These are the activations of a small neural network, seen along a few directions. Each row is one input.
In each table, some parts of the input vary, and every possible input appears once, in random order.
A made-up example of a description, with smaller parts first: one of 2 separate values, together with either a single point or one of 11 places along a line or (one of 4 places along a line, together with one of 5 places around a ring).
Shared parts are said once, and a part with two or three values counts as separate values.
(in the rows, 128 means zero)

Other details of the inputs shift rows strongly along three fixed directions, in all tables alike. That doesn't count.

A family of inputs:
R1: [107 163 133 152 115  89 118 102 139 114 134 118]
R2: [125 105 136  82 167 122 103 128 134 128 128 147]
R3: [111 156 137 162  90 124 128 121 121 113 130 125]
R4: [187 125 191 145  83 160 196 242 160 117  92  69]
R5: [113 124 104 107 155 118 112 110 114 135 141 147]
R6: [116 144 160 145 100 109 115 117 139 128 124 118]
R7: [130 168 141 170 117 122 131 116 137 121 132 133]
R8: [136 116  87 125 157 172 143 149 121 127 132 146]
R9: [116 164 126 161 108 110 138 124 135 102 132 120]
R10: [148 120 144 105 141 107 135 150 142 136 124 108]
R11: [119 106  88 126 129 160 138 123 119 126 126 133]
R12: [133 170 147 164 115 116 132 120 125 122 137 137]
R13: [138 109 135  97 154 123 129 152 143 134 120 117]
R14: [116 147 122 132 137 126 118 120 119 118 137 150]
R15: [113 121 102 114 162 130 106 105 125 136 138 148]
R16: [124 117 119 135 132 150 118 105 125 139 127 144]
R17: [132 109 147  80 155  94 113 132 133 131 127 122]
R18: [119 127 113 109 158 125 108 109 113 139 142 157]
R19: [129 122  97 145 122 158 136 124 115 148 135 134]
R20: [116 143 117 161 103 151 135 123 122 121 130 137]
R21: [136 126  92 130 153 150 134 130 118 146 140 143]
R22: [134  92 112 110 148 171 124 125 121 137 123 151]
R23: [118 166 128 157 109 109 138 127 127 102 132 122]
R24: [127  97 125  84 164 114 109 118 136 119 126 131]
R25: [149 123 172 100 150 100 110 130 144 141 127 129]
R26: [110 132 117 147 107 123 123  99 127 112 129 123]
R27: [107 170 143 149 114  96 112 113 126 105 138 135]
R28: [105 105 103 111 138 133 109 101 123 140 130 136]
R29: [125 108  88 126 131 148 133 114 116 146 132 131]
R30: [139  97 171  86 139 116 106 127 130 143 120 132]
R31: [112 107  91 122 131 157 128 121 117 129 129 139]
R32: [142 100 152  96 133 134 125 149 126 145 120 126]
R33: [125 148 146 154  93 121 135 133 123 128 129 117]
R34: [122 125 110 141 115 123 125 100 123 135 133 122]
R35: [124 132 101 151 109 145 142 126 118 142 132 125]
R36: [126 111 168 102 116  95 116 130 149 128 113  98]
R37: [139  96 140  93 131 126 133 146 128 138 118 112]
R38: [130 149 147 157  94 122 134 130 130 138 129 119]
R39: [185 104 111 144 110 210 215 229 128 128  99  94]
R40: [123 141 111 137 135 113 127 107 120 121 138 132]
R41: [126 116 173  98 113  91 115 138 136 133 119 107]
R42: [139 155 134 157 114 105 143 128 137 122 132 108]
R43: [118 145 120 158 103 148 134 125 114 121 130 139]
R44: [140 113 160 114 110 116 135 147 138 115 112 101]
R45: [126 108 119 118 141 139 107  97 119 151 134 150]
R46: [141 107 107 108 169 164 127 131 125 131 129 157]
R47: [103 167 140 145 112  89 115 113 127 105 136 130]
R48: [116 133 104 146 109 150 140 130 114 122 128 131]
R49: [122 120  96 146 124 163 135 124 120 139 129 133]
R50: [141 107 115  96 160 129 130 144 130 147 130 129]
R51: [118 140 138 147 110 132 117 106 119 120 129 144]
R52: [135 126 166 101 134  88 118 136 142 108 120 110]
R53: [132 127  96 127 153 150 135 134 111 137 139 147]
R54: [117 172 144 155 116  93 113 105 131 129 143 134]
R55: [131 119  95 142 120 151 144 119 112 132 130 127]
R56: [128 150 104 164 125 131 144 118 132 117 132 121]
R57: [144 141 101 156 137 169 158 153 128 134 128 134]
R58: [123 106 147  78 156 102 108 138 142 121 123 126]
R59: [131 108 168 105 118  96 116 126 150 126 113  96]
R60: [141 134 184 105 137 100 113 140 141 116 121 129]
Description of these inputs: one of 2 separate values, together with one of 5 places around a ring, together with one of 6 places along a line.
Question: The inputs of R12 and R25 match in every part but the place on the ring of 5. If R5 is changed in the same way as R12 into R25, which row does it become?
Answer: R50
Question: The inputs of R57 and R54 match in every part but the place on the ring of 5. If R28 is changed in the same way as R57 into R54, which row does it become?
Answer: R35
Question: Which other rows does R14 become when the place on the line of 6 takes its other values? List them by row number.
Answer: R23, R27, R47, R52, R60
Question: Start at R45 and move only the place on the line of 6, one step at a time. The first step leads to R38. Which rows follow, in order?
Answer: R19, R35, R29, R34
Question: Which other rows does R51 become when the place on the ring of 5 takes its other values? List them by row number.
Answer: R16, R22, R30, R45
Question: Which other rows does R21 become when the choice among 2 separate values takes its other values? List them by row number.
Answer: R19

A family of inputs:
R61: [192  70 150 103 120 170 194 223 150 133  83  61]
R62: [133  66 102  82 148 141 116 101 125 157 122 128]
R63: [132 218 178 212  78 106 143 138 151  92 127 123]
R64: [ 92 121  95  92 165  76  67  40 100 145 164 168]
R65: [110  97 166  98 124  98  79  75 131 148 122 130]
R66: [154  77 112  83 156 158 147 180 139 169 119 112]
R67: [113 140 181  92 150  38  81 103 162 105 133 110]
R68: [117 215 103 245 100 144 148  97 122 119 155 152]
R69: [ 84 182 108 216  57 137 112  52 106 103 142 149]
R70: [173 131 178 107 147 102 142 175 169 134 113  94]
R71: [156 100  91 102 162 193 148 157  95 140 132 160]
R72: [133 142 221  93 137  52 104 147 173  93 112 100]
R73: [127 211 156 200  65  73 164 139 127  92 130  91]
R74: [ 87 113  85 112 146 157  91  96 107 144 138 173]
R75: [128 123 214  60 130  49 103 140 143 101 115 111]
R76: [ 98  89  50  94 165 185 123 123 104 134 136 160]
R77: [ 92 104  12 129 162 182 126 105  95 142 147 158]
R78: [136 142  73 212  73 200 192 146 113 103 123 118]
R79: [ 92 107 141  91 147 104  74  93 126 158 135 151]
R80: [209 112 146 136 129 193 207 230 122 149 112 111]
Question: The inputs of R63 and R71 match in every part but one. If R67 is changed in the same way as R63 into R71, which row does it become?
Answer: R73
Question: What do these inputs look like to the network?
Answer: one of 4 places along a line, together with one of 5 places around a ring
Question: Start at R70 and move only the place on the line of 4, one step at a time. The first step leads to R64. Which rows follow, in order?
Answer: R66, R62
Question: Which other rows does R66 become when the place on the ring of 5 takes its other values? List them by row number.
Answer: R74, R76, R77, R79
